Here are a small network's activations along a few directions, averaged over the inputs that share one value of a field.
Values that are neighbours, or in one group, have similar rows; names and order tell nothing.
Strong random noise was added to every row along 4 fixed directions; ignore it. To show where, here is one row again and again, with new noise each time:
[  46   13   -1  -83 -307  197   -4 -188 -125   59   46   55   35 -282
   62 -132  -26 -398 -368]
[-159 -144  231  -61  -53 -112   63 -260  410  -18  -98   65  -14  156
 -421 -233 -118   90 -183]
[-166   49   83  -42 -196  228   -1 -199  230 -139  -59   44  -79  -82
  216  120 -130    7   19]
[-277 -342  141  -19  103 -331   38 -151  260   26  -42   70  141  220
 -789 -378 -151  140 -243]
[-116  -14 -111 -153  -32  151   12  294 -965  133  135   12   -5 -325
  -71   76   39 -524  115]
[ -83   19  141 -187  -18   76   90  113 -482  109    2   24 -138  -93
 -208    4   32 -322  138]


SESOV, 15 values:
zuf: [ -10  -83 -185   32  220 -158  -84  -42  297 -137  -34  186  247  297
 -279 -142 -191  305  145]
funi: [ -29  -66 -135  227  -59  177 -317 -101  -22 -136  -58 -159  334  -16
  239   51 -175  -30 -116]
rak: [ 370   76   76 -213 -165  -28  306  -32  113   37  -13  103 -275  -66
   97 -168  178  113  -28]
ros: [ -37 -116 -373  288 -197   49 -171   25   24 -137   81 -251  203 -372
  832  141  -15  184  -82]
nakup: [ 385  578  329 -291  151  371   89   53  215   15 -247   46 -416  158
  342  272   42  -19  552]
keve: [  67  234  233   71 -276  402 -129 -450  767  -69 -147 -139 -123 -160
  735  337  -80  -15 -191]
buvo: [-138    9 -527  475 -114  301 -315  234 -758 -214  178 -161  375 -415
  577  234   18 -280 -111]
vun: [-274  148  339  -83  103   12  164 -109  273  -70  -62   26 -354  216
 -187  190  -40  162  378]
gevon: [   4 -228 -125  -32  -58 -369   50 -137  403   82  157   11  262   74
 -116 -132    7  320 -437]
dum: [  -8  207  -74 -279  159   71  102  387 -202  -11  137  -74 -165   78
  505  535   84  173  751]
namo: [ -70   -7 -412   58  243  200 -115   20   17 -235   63  164   32    5
  269  381 -119  272  330]
miku: [-411 -137  188  299   69 -228  -97   58  277 -136  -82  -37  -32  197
  -98  115   62  318   77]
ruti: [ 211  207 -129  188  -97  218  -16  -25  483 -166 -183 -146 -249   -4
  785  304   74  383  -90]
tir: [ 121 -132 -350   68    4 -290  -17  153   48   -8  116   43  277   43
  -16 -236   55  259   16]
mivaz: [ -20 -197 -197  373  -24 -116 -191 -168   82   25  190  138  401  -90
 -383 -416 -183 -200 -704]
SESOV is arranged as 3 separate groups.
List the group mates of buvo, in the order listed.
> funi, keve, vun, miku, mivaz
List the group mates of zuf, in the order listed.
> nakup, namo

PESA, 15 values:
kuv: [ -29  -10  117   73   39   -3 -158   46 -639  177 -114   50  -13 -129
 -238 -210   55 -426 -176]
fudo: [-143   35  182   39 -103   13   83 -180  111  -18  -22  -45   65  -30
  -39  -33    6 -182 -339]
vufa: [  52  -81  -46  -59  264 -381   14  136   85  202  168   23  132  349
 -483    5 -109  278   95]
buvad: [  91   48 -213   58   56  -34 -151   20  163 -190   36  -81  171  104
  -17 -219 -113  104   58]
gufa: [  53  196  123 -110 -339  520   -9 -188 -341  152   86  -68 -119 -324
  224  120  132 -641   43]
simo: [ 102   72   43  -33  -78  -44   60   47   78  -88  -31  124   57 -114
   97   24   -2  207  173]
retod: [  31 -220 -239 -150   80 -209  104  211 -380  102  175  167   18  -13
 -348 -296   94  -71 -145]
buk: [ 266  142  208  144  -69   44  186 -188  362  -13 -158  -87 -324    3
  518  217  143  279  217]
faz: [ -57  309  505 -412  208   97  191  318 -542   -4 -127    3 -534  179
 -191  495   13 -386  827]
fovi: [-438 -286 -283  236 -184  -74  -56 -331  266 -173   11   68  209 -128
 -192 -250  -88  172 -527]
vod: [  84  -86  207 -106  157 -278   76  256   41  277  -11 -158 -102  198
 -212  -39  176  104  -33]
zosir: [ 146 -107 -170  209   66  -76  -68 -159  434 -166   -1  190  276  194
   73   16 -110  187 -200]
fifef: [ 160   85  107  -19  -97   64  -64  -36 -194  201  -29  -39 -130 -117
 -451 -467  175 -546 -416]
pemo: [  86 -202  239  -72  169 -249   91  -13  313  -10 -145 -189 -118  280
 -155 -156   56  386  -22]
govik: [  97 -109  226 -215  196 -331  184 -107  506  246 -106   89   86  346
 -667 -360  -55  292    5]
PESA is arranged as 3 separate groups.
List the group mates of kuv, in the order listed.
> fudo, gufa, faz, fovi, fifef
List the group mates of retod, in the order listed.
> vufa, buvad, simo, zosir, govik

NITIV, 10 values:
lesek: [-109 -146 -174  100  166 -275  -32 -171  973 -150   93  137  208  367
  148  260 -340  763  216]
sos: [ -21 -297   93  -34 -219 -200  -33 -196 -255  208   71  -11  181 -207
 -491 -275   62 -518 -749]
bila: [-116  118  582   54  204  -81   71  -87  418   37 -394 -243 -422  370
 -373 -153   83  205   87]
ligab: [ -82   31  405 -152  -25 -195  145 -143  320  250  107   68  -33   96
 -546 -299    0 -323 -271]
riko: [ -96   44   91  -56 -138   77   14 -215  263 -191  100  222  115   96
  -40  -11  -96  -74   39]
kek: [-206 -294 -242  -56  136 -399  146  186   22  -69   67  -50  122  134
 -230  -94    2  495  160]
zego: [ 208 -196   24  181   56 -252  -87  185 -605  322   -9 -108  214 -152
 -315 -465  258 -359 -568]
riz: [ -47 -233 -552  351  -44  257 -337 -110  -92 -146  199  289  505 -370
  112  -26 -213 -108 -292]
gapav: [ 296  364   88  -93 -363  280  159  -81   81  -47 -140 -158 -349 -173
  800  117  235   30   -4]
sosig: [ 219  -14 -655   97  -90  308 -291 -160  139 -245   26  -19  283 -164
  303  -49 -278  123 -280]
NITIV is arranged as a ring.
List every value one step from bila, in the order listed.
> sos, zego
List every value one step from lesek, in the order listed.
> kek, sosig
